These are the activations of a small neural network, seen along a few directions. Each row is one input.
Each table varies a few parts of the input and shows all the possible inputs, shuffled.
Descriptions start from the smaller parts, as in this example, which fits no table here: one of 2 separate values, together with either a single point or one of 9 places along a line or (one of 4 places along a line, together with one of 8 places around a ring).
Shared parts are said once, and a part with two or three values counts as separate values.

Other details of the inputs shift rows strongly along two fixed directions, in all tables alike. That doesn't count.

Table:
r1: [  9 -20  31  -6   7   3 -25   9  26  47  24  -3  -1  -3  24   3]
r2: [  6 -34  38  -2 -13  -3  13  18  17  -5  32   3  21 -10   9 -13]
r3: [ 20 -14  16  30  19 -27  16  16  -8   6  27  29   1  14  30  -6]
r4: [-20 -30  43 -29 -13  18  -1  21  22 -18   1  -7  20 -24 -35  10]
r5: [-36  37 -55 -32 -10  29 -23 -28 -17 -18 -77 -42  -5 -22 -56  18]
r6: [ 12  20 -50  58  15 -29   6 -23 -18  27  11  -3 -10  39  52 -45]
r7: [ 30 -21  24 -23 -14 -22  17  22  22   5  41  15   2 -17   5  -2]
r8: [ -7 -12  -7  38   1  -4  16   1   6   5  42  -3   3  23  35 -33]
r9: [  7 -16  22 -14  11  -9   4   7  20  17  12  -3  21  -8  14   5]
r10: [  0  22 -31  19  10 -10  -3 -23 -18  17 -11 -13  -2  19  20 -17]
r11: [ 16  23 -37  33  27 -19   3 -14 -34   7 -19  14 -14  26  20  -3]
r12: [ 21  -4   7 -12 -14 -15  13   4   4   1  27  13  -4  -7   9  -2]
r13: [ 30 -15  40 -14   4   0 -14  16  25  35  33  15  -6  -9  12  20]
r14: [ -8 -22  49 -60 -13  14  -3  24  38  -1  12 -16  24 -35 -28  18]
r15: [ 37 -33  45 -31  -4 -22  18  28  31  10  50  17   9 -16  11   6]
r16: [ 29  17 -28  47  18 -30  16 -20 -25  20  32  16 -21  46  56 -27]
r17: [  5  18 -27 -33 -25   4  -8  -7 -24 -35 -69  -6 -10 -34 -58  15]
r18: [ 14 -18  32 -13 -22  -5  16  23  20  -7  40  17   2  -7   2  -6]
r19: [  7  34 -37 -29   3  -1 -11 -23 -23 -13 -65  -9 -11 -20 -35  25]
r20: [-26  28 -30 -10   2  13 -18 -26 -30 -18 -74 -19   3 -11 -44  14]
r21: [ -1 -30  43 -16   8   2   5  18  19  11  30   5  26  -6   9  10]
r22: [-31  15 -40  48  24   6  -4 -19 -28  -5 -13 -11  -5  36  15 -17]
r23: [-14  -3   6   9  19   7  -3   2   1   7   8  -4  12  19  12   0]
r24: [ -4 -10  11   0 -17   8  13  10   3 -22  17  12  -4  -5  -4  -2]
r25: [ -7 -60  88 -59 -26  13   8  42  45 -16  26   2  38 -55 -38  23]
r26: [  2  20 -44  57   1 -11  17 -16 -21  -1  25  13 -25  42  42 -35]
r27: [ 17  12  -1 -47  -4   9 -34  -1   8  14 -50  -7 -12 -38 -47  42]
r28: [  8 -18   7   8  -7  -7   7   5   6  -5   3  -2  13  -4   2 -17]
r29: [ 23   3  13  32  19  -6 -15   5  14  39  39  14 -20  34  39  -1]
r30: [  1  23 -25  68  27 -15   7 -12 -36   2   8  22 -18  54  42 -22]
r31: [ 23 -15  13  28  -7 -21  22  11 -10  -3  38  26  -5  16  35 -20]
r32: [ 11 -22  37  -8 -20  -1  15  25  13 -15  32  20   4  -4   0  -2]
r33: [ -6  38 -37 -34 -24  15 -11 -19 -14 -23 -55 -12 -15 -20 -47  15]
r34: [  5  29 -26  22  16  -3   1 -21 -20   2  -9   5 -16  30  21  -4]
r35: [  1  24 -40  28   2 -13  -1 -26 -18  13  -7 -12  -5  18  24 -26]
r36: [  8  -8  11  21  -5 -14  15   9 -15  -8   9  23  -6   7  13  -6]
r37: [  8  -4  -7   9  -5 -13   7  -2   6   4   4  -6   6  -5   7 -25]
r38: [ -9  22 -38  37   2  -4   1 -21 -18   1  -8 -13  -7  28  17 -34]
r39: [  1 -32  36  -2  10  -8   7  18  19   6  20   9  25  -6   3   1]
r40: [ -3 -21  35  -6   9  11  13  20  19  -5  40  17   7  -3  10  15]
r41: [-18  33 -29  -7 -14  18  -9 -15 -29 -33 -72  -4 -16 -10 -52  14]
r42: [ -1 -32  46 -48   2   6  -1  24  31   4   2  -1  34 -36 -25  27]
r43: [-12  11 -11 -46 -29  21  -2  -2  11 -24 -20  -8  -6 -35 -45  23]
r44: [ -6  25 -35 -25   3  13 -47 -23  -8  27 -76 -27 -14 -22 -34  20]
r45: [-26 -17   2  20   2  12   5   3  -2 -11   9  -8   7   7  -2 -10]
r46: [ 11  28 -31  20   8  -7   4 -21 -19   4  -2   3 -20  32  18 -12]
r47: [-16  39 -29 -26   0  24 -17 -21 -26 -25 -73  -8 -10 -15 -50  32]
r48: [-20  33 -38 -21 -13  15 -17 -20 -10 -10 -53 -30  -3 -12 -35   2]
r49: [ -5  -4  -5  31   0   0   5  -2  -6  -5  13  -4   5  25  17 -27]
r50: [-16 -18   4  10  -8  13   7   6   4 -14  15  -9  10   2  -2 -13]
r51: [-14  49 -67  -4  -3  18 -10 -38 -28 -19 -58 -17 -26   1 -30   9]
r52: [-13   2 -21  15  -3   3   4  -2   5   5  16 -14   1  11  15 -15]
r53: [ 20  -7  13  29  21 -18  15   5 -12  12  36  27  -2  24  42  -4]
r54: [-18  15 -34  -5  -6   9 -13 -19 -22 -20 -73 -18   2 -15 -46   4]
r55: [ -8  15  -2 -36 -10  33 -36  -8  18   1 -35 -15 -15 -29 -47  43]
r56: [ 23 -23  31 -15 -23 -15  19  22  14  -5  42  20   3 -16   6  -4]
r57: [  5  11 -31  53   4 -20  11 -19 -18  14  16  -2  -5  33  44 -43]
r58: [-11  -8  10  15  -5   8  13   9  -1 -18  12  14  -7   3   0  -2]
r59: [-17  20 -48  65  32  -8   4 -21 -22  19  16  -9 -10  60  60 -29]
r60: [ 21 -15  34 -18   2 -10  11  12  13   5  31  17   7  -9  15  15]
r61: [-11  27 -26  -2  10   2 -10 -27 -18   4 -39 -19   1   4  -1   3]
r62: [ 21 -24  35 -54 -31  -8  10  29  24 -17  12   8   7 -48 -36  12]
r63: [-11   4   6   1  14   3  -2  -1   7  10   5 -10  10  14  17  -2]
r64: [-29  27 -46  -8   1  29 -50 -26  -6  14 -61 -37 -21  -6 -30  20]
r65: [-22  23 -35  50  26  -2  -7 -22 -30   0 -19  -6  -5  43  18 -20]
r66: [  6  -2  12  13   7 -11   6   6 -17  -8   2  21   0   1   7   7]
r67: [ -8 -25  52 -52  -8  23 -36  23  48  25   2 -17   6 -36 -27  31]
r68: [ 10 -26  40 -35 -17  -5  11  31  13 -20  -5  14   8 -38 -34  19]
r69: [  0 -33  51  17  11  -2  20  29  19  -4  67  29   9   9  31   0]
r70: [ 10   1  -6   1   8 -14   1  -3   7  19   2  -7   8   2  13 -12]
r71: [-17 -33  32  -6  13  13   6  23  21   4  42  -2  22   3  12   7]
r72: [ -5 -17  38 -44  -7  19   7  17  32 -14  19   3   8 -30 -18  29]
Each input here is: one of 2 separate values, together with one of 4 places along a line, together with either a single point or one of 8 places around a ring.
Q: The inputs of r43 and r52 match in every part but the choice among 2 separate values. If r16 is changed in the same way as r43 into r52, which row does it become?
A: r10
Q: The inputs of r19 and r9 match in every part but the choice among 2 separate values. If r36 is changed in the same way as r19 into r9, which row does it become?
A: r25
Q: Start at r41 and move only the place on the ring of 8, one step at a time. The first step leads to r30. Which rows follow, in order?
A: r47, r34, r46, r33, r18, r32
Q: Start at r50 and move only the place on the ring of 8, one step at a time. The first step leads to r45. Which rows follow, in order?
A: r22, r71, r59, r5, r52, r8
Q: Which other rows agree with r51 in the choice among 2 separate values and the place on the line of 4? List them by row number.
A: r24, r26, r40, r43, r55, r58, r69, r72
Q: Change only the choice among 2 separate values in r35. List by row number the other rows that result.
A: r12
Q: Change only the place on the line of 4 in r42. List by row number the other rows that result.
A: r21, r23, r71
Q: Change only the place on the line of 4 in r39. List by row number the other rows that result.
A: r20, r22, r65

Table:
r73: [ 26 -22  36 -25  -6  -6  -4  20  38  31  44   4   1 -13  15   5]
r74: [  7   7  15 -47   0  11 -22   5   8   4 -33  -1  -1 -31 -37  43]
r75: [ -7   5  -3 -52 -18  17 -23  -5  24   9 -26 -28   4 -37 -36  18]
r76: [-19 -15  30 -47  -5  22 -20  13  31   6 -15 -25  23 -33 -34  20]
r77: [-28   9 -18 -26 -20  17  -3  -9 -13 -35 -54 -23  10 -29 -54   3]
r78: [  3 -38  27  21  -9 -13  30  22  24   1  74   5  17  15  39 -38]
r79: [  0 -28  29   1   3   0   0  14  37  33  55 -11  18   5  32 -15]
r80: [-35  32 -37  34  29  26 -26 -27 -25   4 -35 -13 -17  32   3  11]
r81: [-17  31 -46  26  23   5 -25 -30 -27  10 -51 -17  -8  24   0  -1]
r82: [ 15   8   5 -44 -26   1   6   1  -7 -33 -32  11  -6 -37 -47  24]
r83: [ 19 -25  35  33  32 -20   3  17  12  36  52  22   7  28  55  -5]
r84: [  1 -20  37 -41 -16   4  10  20   1 -33 -16  12  17 -43 -41  27]
r85: [ 21  14 -20  43  11 -24  23  -6 -32  -7  14  30 -17  33  31 -17]
r86: [ 21  32 -39  28  18 -15 -15 -22 -24  28 -17   5 -26  26  23  -4]
r87: [-16 -48  69  -2  -4  14  23  41  28 -23  63  24  19  -4   6   8]
r88: [ -3  31 -60  19 -14  -5   8 -29 -27 -14 -27 -11 -16  10  -4 -25]
r89: [ -6   1 -17  49  12 -17  20  -7 -24 -11   7  10  -2  34  31 -26]
r90: [ 18  25 -43  30 -10 -18  15 -18 -25  -7  -4   9 -22  18  16 -27]
Q: What is each input in this table made of?
A: one of 2 separate values, together with either a single point or one of 8 places around a ring
Q: The inputs of r75 and r88 match in every part but the choice among 2 separate values. If r86 is changed in the same way as r75 into r88, which row does it become?
A: r82
Q: Change only the choice among 2 separate values in r74. List by row number the other rows that result.
A: r85

Table:
r91: [ 10 -33  56 -49 -17  -3  22  32  28 -21  18  15  26 -46 -28  24]
r92: [ 13 -13   4  12  14 -10   0   6  19  37  41  -1   1  11  40  -8]
r93: [  2 -17  48 -38   6  12  -8  17  25   3   7   2  15 -25 -12  34]
r94: [ 19 -14   2  63  13 -27  30  11  -7   5  63  36 -13  49  62 -28]
r95: [-10  20 -29 -44  -8  18 -30 -16   3   5 -57 -31  -5 -35 -49  27]
r96: [ -8  15 -21 -41 -34   4  -4  -8 -24 -39 -74 -12   7 -41 -69   7]
r97: [ 13  -9  26 -10   9  -7   0   8  13  20  27   7   7   8  20   5]
r98: [ 12 -15  15  33 -10 -11  28  10   0  -7  64  23  -9  25  40 -27]
r99: [  8  23 -48  32  -4 -21  10 -26 -44 -18 -34  -2  -9  22   0 -30]
r100: [ -9  13 -18 -16   6  19 -25 -10  -3   5 -50 -15  -5 -14 -30  26]
r101: [  1   5   7 -52 -21  12 -21   6  26   3 -27 -19   1 -36 -41  21]
r102: [ 20 -21  21  38   2 -27  26  12  -3   1  48  29  -5  19  43 -25]
r103: [ -4  24 -39 -13  -2  13 -27 -24  -1  12 -47 -23 -11 -14 -30  12]
r104: [-36 -32  25  24   3  17   7   9  17   3  33  -9  22  13  19 -20]
r105: [ 25 -16  -2  53  11 -44  36   4 -16   4  56  20   7  40  60 -45]
r106: [  7 -42  73 -81 -26   3  13  40  37 -32   7   8  27 -67 -58  35]
r107: [ 16  -9  16  -3   8 -16   5   9  22  32  44  -1   3  12  40  -6]
r108: [-15  30 -32 -27 -28  20  -3 -16 -24 -44 -54 -14 -16 -20 -55  10]
r109: [ 12 -16  32  20  19  -4  -1  15  14  23  35  17   4  19  31  -2]
r110: [  5 -14  20   3 -10  -4  13  15  -2 -16  23  23  -9  -5   6   4]
r111: [-46  23 -48  39  18  17  -7 -25 -23 -13 -32 -33   5  30   1 -19]
r112: [ 16 -18  23  13  -6 -15  19  19   1  -8  25  23  -1  -1  11 -15]
r113: [ -7  21 -13  -7  15   8 -20 -14 -16   3 -37  -7  -6   1 -12  18]
r114: [-48  12 -26  16   0  30 -14 -19 -10 -18 -39 -34   7   6 -23 -12]
r115: [ 19  -8  20  17  14 -11   5   3  12  27  37  14   2  26  38  -9]
r116: [  5 -21  30  -3   9   4 -11  18  22  22  20   3   4  -4   6   9]
r117: [ -1  24 -12 -19  -2  13 -19 -21 -10   1 -40  -9  -8 -11 -22  14]
r118: [  0  27 -29  31  24   0 -18 -23 -24  10 -29  -1 -15  29  10   0]
r119: [  8  27 -38  16   9  -6 -13 -23  -9  22 -14 -11 -19  22  16 -14]
r120: [  5 -11  14  -5 -12  -3  24  16   9 -20  39  12   2   3   3  -5]
r121: [ 21 -16   9  38   5 -26  27   9  -5  -1  36  26  -5  24  35 -24]
r122: [ -9  22 -36  21  14   8 -25 -22 -21  15 -38 -11 -15  10  -1   7]
r123: [  9 -10   6   3   0  -3 -14   4  20  29  24  -6  -3  -3  15  -4]
r124: [  7 -25  25   7  21  -5  -2  17  17  30  37   7   7  11  28   4]
r125: [ 13 -10  16 -18   1  -9  -2  12  25  26  31  -3   4  -1  17   0]
r126: [-53  -5   8 -52 -11  41 -12   1  18 -33 -43 -35  30 -43 -59  27]
r127: [  6 -19  22  -5  -2  -8  20  20   7 -15  31  23   2  -4   1   8]
r128: [ -6  14 -22 -48 -23   1   5 -11 -20 -39 -65 -13  18 -44 -63  15]
r129: [ -6  22 -15  10  13   7 -23 -18 -19   5 -35  -5 -12   9  -4  11]
r130: [ 10  -9   9  20  -2  -8  32   9   5 -11  56  21   2  16  32 -16]
r131: [ 10 -34  78 -68 -18  14  -5  39  49   4  24   4  25 -48 -34  32]
r132: [ -7  35 -52  34  -2  -1   0 -21 -42 -21 -40   9 -30  20  -3  -9]
r133: [ -4  22 -37  23  25   0 -15 -19 -21  21 -24  -8 -10  21  16   7]
r134: [  4  33 -31  13  18  -4  -7 -28 -23  15 -22  -5 -10  21  18  -2]
r135: [ -6  43 -63  41  -9   3   5 -28 -46 -23 -30   1 -32  31   5 -28]
r136: [-39 -54  71 -52 -19  35   3  36  54 -18  24 -18  43 -44 -37  17]
r137: [ 10 -13  33 -42 -19   6 -11  13  36  15  17  -6   6 -33 -12  16]
r138: [ 12 -16  17  -4   1  -3 -12  14  29  28  27  -5   0  -4  11  -3]
r139: [ -2  34 -57  48  15 -15  13 -22 -42 -12 -13  13 -21  35  20 -10]
r140: [  0  29 -55  28 -10 -15   6 -31 -52 -19 -49  -3 -11  14  -5 -28]
Q: The inputs of r106 and r102 match in every part but one. If r113 is changed in the same way as r106 into r102, which row does it become?
A: r129
Q: The inputs of r137 and r107 match in every part but one. If r104 is changed in the same way as r137 into r107, which row does it become?
A: r126
Q: What is each input in this table made of?
A: one of 5 places along a line, together with either a single point or one of 4 places along a line or one of 5 places around a ring
Q: Change only the place on the ring of 5 in r125. List by row number the other rows that result.
A: r95, r97, r113, r124
Q: Which other rows agree with r103 in the place on the line of 5? List them by row number.
A: r94, r99, r100, r108, r115, r118, r119, r121, r136
Q: Start at r135 and move only the place on the line of 4, one step at a time. The first step leads to r132. Which rows follow, in order?
A: r112, r96
Q: Change only the place on the line of 4 in r102. List by row number the other rows that result.
A: r98, r110, r140
